Each row below holds a small network's activations on one record, seen along a few directions.
Here are examples, each followed by its value of one field, Gipi.
Other fields move the rows too, some of them a lot.
In the rows, 500 means zero.
Strong random noise was added to every row along 2 fixed directions; ignore it. To show where, here is one row again and again, with new noise each time:
[538 412 434 572 482 596 466 552 527 546 557 540 412 485 493 466 506 418
 409 476]
[485 337 373 642 447 614 472 602 585 564 511 437 337 535 472 359 484 445
 335 375]
[562 461 449 479 543 641 503 461 466 381 676 623 605 447 642 663 617 234
 368 512]
[621 536 522 432 559 597 477 438 419 438 680 718 611 400 596 711 593 287
 485 628]

[426 374 357 598 482 605 582 516 489 378 490 407 546 565 630 530 569 297
 270 316] => u7
[704 592 585 476 506 499 416 488 340 715 522 811 466 357 404 645 461 503
 685 751] => u4
[528 570 545 417 516 472 559 388 444 421 536 523 685 502 619 670 540 445
 531 548] => u2
[492 414 447 565 484 547 458 573 578 560 486 444 372 514 445 372 486 526
 434 437] => u6
[380 449 438 499 522 521 535 477 634 351 523 310 568 593 601 439 539 481
 369 336] => u5
[541 390 410 677 383 552 469 605 487 746 369 484 307 534 402 373 401 570
 461 461] => u1
[426 609 552 321 623 465 601 338 497 154 636 466 822 510 732 718 640 343
 454 464] => u9
[427 455 472 531 503 493 506 542 575 456 494 412 428 534 475 393 506 536
 445 408] => u8
[409 357 342 590 496 640 551 541 522 342 530 417 540 544 623 517 601 240
 243 304] => u3

Which value of Gipi does each new row have?
[506 577 567 426 537 460 496 474 499 454 546 558 532 466 490 532 513 518
 566 572] => u8
[517 418 444 632 405 527 488 578 480 687 375 462 365 529 417 402 417 570
 479 459] => u1
[509 484 517 530 491 491 437 551 580 601 488 488 367 488 401 382 443 611
 532 510] => u6
[438 249 274 771 350 613 523 660 567 665 330 291 269 617 455 246 436 516
 256 245] => u1
[288 406 412 588 472 439 557 569 693 413 385 154 404 661 480 232 444 657
 373 220] => u9
[574 682 639 378 553 402 498 409 358 499 503 654 620 433 490 676 491 533
 700 706] => u7
[407 432 409 489 494 563 619 429 528 265 547 343 709 578 727 597 608 312
 299 322] => u2
[623 532 528 540 494 521 438 549 388 665 482 707 405 413 376 546 461 475
 610 656] => u3
[346 467 434 486 516 503 596 473 585 258 521 299 622 594 630 473 565 421
 347 316] => u9
